Each row below holds a small network's activations on one input, seen along a few directions.
In each table, some parts of the input vary, and every possible input appears once, in random order.
Descriptions start from the smaller parts, as in this example, which fits no table here: one of 3 separate values, together with either a single point or one of 9 places along a line or (one of 6 places along a line, together with one of 8 places around a ring).
Shared parts are said once, and a part with two or three values counts as separate values.

Other details of the inputs shift rows strongly along two fixed directions, in all tables alike. That doesn't count.

A family of inputs:
row 1: [-15  -2   0  -4 -27 -11 -10  22  -7 -40 -10  29]
row 2: [ 13  11  12  10  12  -6   2  -8  -9  31 -13 -24]
row 3: [  4  -2  -8 -14   4  11   0 -11   9 -15  11   5]
row 4: [ -9 -10   2  13   5  16   8   5  -2   0  20   8]
row 5: [ 17  -6  -4  -3   8   0  -1  -9  -1  38   1 -17]
row 6: [  7  -4   7  -6   9   6   2 -12   6  -6  10  -5]
row 7: [ -5  14  -9   4 -11 -16   0  13  -4   3 -17   2]
row 8: [-13  14   4   6  -9 -20   2   8  -6 -17 -16   8]
row 9: [-15   2 -15 -14 -23 -12  -4  17   1 -39  -2  33]
row 10: [ -4  -1 -11  -9  -3   8   0  -5  14 -22   7  11]
row 11: [-11  -3   4  18   1   7   6  12 -11   1   9  12]
row 12: [ -7  -7 -12 -11  -5  -9  -1  -1   5 -16   8  16]
row 13: [  2  11  -5   9  -9 -23   0  10 -11  28 -24  -5]
row 14: [-13  14   7  30  -2  -6   7  18 -19  21  -8   1]
row 15: [ -8 -11   3  15  11  21  12   0   2  11  21  -5]
row 16: [  6  12  13   8   5  -9  -3  -1 -10  18 -21 -16]
row 17: [  8 -24   0 -18  23  28   7 -28  26 -13  40 -12]
row 18: [  3  -4   5  -3   8   7   7 -13  13  -5   9  -7]
row 19: [  3  -6   6  -5   7  12   3 -13  14  -6   5  -9]
row 20: [-14 -13  -1   6   8  21   9  -1  10 -12  32   9]
row 21: [  1  15  -7   6  -1  -5  -2   1   3  11 -16  -3]
row 22: [  6  -6  10  -8   9   9  -2 -12   7  -8   5  -6]
row 23: [-14  27   7  19 -17 -32  -5  21 -14  -3 -44   4]
row 24: [  7  -5  -7 -13   5  14  -2 -10   9 -13  12   5]
row 25: [ 23 -17  13  -4  14  19  -5 -12  -2  29  12 -29]
row 26: [ 10  -1  -4  -1   3  -9  -1  -5  -8  27  -3 -10]
row 27: [  1  -5 -10 -17  -2   2   0  -2   3 -18  13  10]
row 28: [ -9   6 -12   1 -12 -21  -3  11  -5  -3 -13  14]
row 29: [ -3  20  -5   8  -7 -13  -3   6  -5   3 -21   4]
row 30: [ -5 -13   0  -9  -3   7  -7   3   6 -25   8  11]
row 31: [ 15   5  12   7  12   1   4 -11   0  32  -7 -25]
row 32: [ -1  18  -5  11 -14 -21   1  15 -12  20 -29  -4]
row 33: [-12   1   2  -8  -4  -6  -3   1   6 -33  -2  13]
row 34: [ 8  3 -5 -3  3  8 -3 -7  8  7 -2 -4]
row 35: [ 10  -1  12   3   1   0  -8   4 -14  19  -9 -15]
row 36: [-15  -3   0  -3 -23  -8  -6  19  -4 -37  -9  24]
row 37: [  7  -5  -7 -12  -2   3   0  -2   1  -3   8   2]
row 38: [  5 -17   4 -12   5  15  -6  -5   6 -11  15  -3]
row 39: [  1   9  10   6  -3  -8  -2   1  -3   7 -20  -7]
row 40: [ 19  -1   1   2   8  -4  -2  -8  -8  46  -5 -23]
row 41: [-8 -7  3 10  8 14  7  3 -5  1 22  7]
row 42: [  5 -10  -9 -18   7  12   3 -12  14  -9  22   0]
Description of these inputs: one of 6 places around a ring, together with either a single point or one of 6 places along a line.
The inputs of row 36 and row 25 match in every part but the place on the ring of 6. If row 19 is changed in the same way as row 36 into row 25, which row does it become? -> row 22
Change only the place on the ring of 6 in row 11. List by row number the other rows that result. -> row 4, row 14, row 15, row 20, row 41
Change only the place on the line of 6 in row 1. List by row number the other rows that result. -> row 5, row 9, row 31, row 34, row 39
Change only the place on the ring of 6 in row 5. List by row number the other rows that result. -> row 12, row 13, row 26, row 28, row 40
A walk changes only the place on the line of 6. It starts at row 38 and steps to row 33. List the rest of the walk in order. -> row 8, row 29, row 42, row 12

A family of inputs:
row 43: [ -4 -15  -3  -1  -4   9  -6   9  -8  -6  10  12]
row 44: [ 16 -32  31 -12  35  30   1 -39  22  -1  32 -32]
row 45: [ -3  19   1  30 -12 -25   1  24 -24  34 -36  -8]
row 46: [ 29  13   2  -1  11  -6  -6 -15  -1  48 -22 -35]
row 47: [-10  13  -3  10   7  -3   7  -2   3  10   1   1]
row 48: [-4  1 -6  7  1 -4  2  5  1 10  4 -3]
row 49: [-15  -5 -18 -23 -25 -15  -6   8   8 -60   1  39]
row 50: [ -4  28  10  35  -9 -21   3  20 -24  37 -30  -4]
row 51: [-4 -5 -3  4  8 13  8 -6  5 -7 18  4]
row 52: [ -1 -23 -16 -36  -3   8   0 -14  22 -42  34  19]
row 53: [ 21  -6  21  -6  24  26   1 -16   0   9  21 -28]
row 54: [ -6 -11  -7   1  -5   4  -2   6  -4  -9  10  10]
row 55: [-35  29   0  23 -39 -36   1  42 -26 -34 -33  51]
row 56: [ 27  16   1  -3  11  -3 -10 -15  -3  42 -28 -31]
row 57: [ -1 -17  -2  -3   1  14  -4   2  -2   1  19   4]
row 58: [-24  20   8  15 -27 -11  -5  28   1 -41 -38  18]
row 59: [ -2 -29 -14 -39   1  12   3 -14  22 -38  39  16]
row 60: [  9  11   6  21  19   4  11  -6  -5  50  -7 -27]
row 61: [ 12  -7  -9 -22   5   4  -3 -18  12  -3   6  -5]
What do these inputs look like to the network? -> either one of 3 separate values or one of 6 places along a line or (one of 2 separate values, together with one of 5 places along a line)
Change only the choice among 2 separate values in row 47. List by row number the other rows that result. -> row 48
Which other rows belong to the same alternative as row 58? List them by row number. -> row 44, row 53
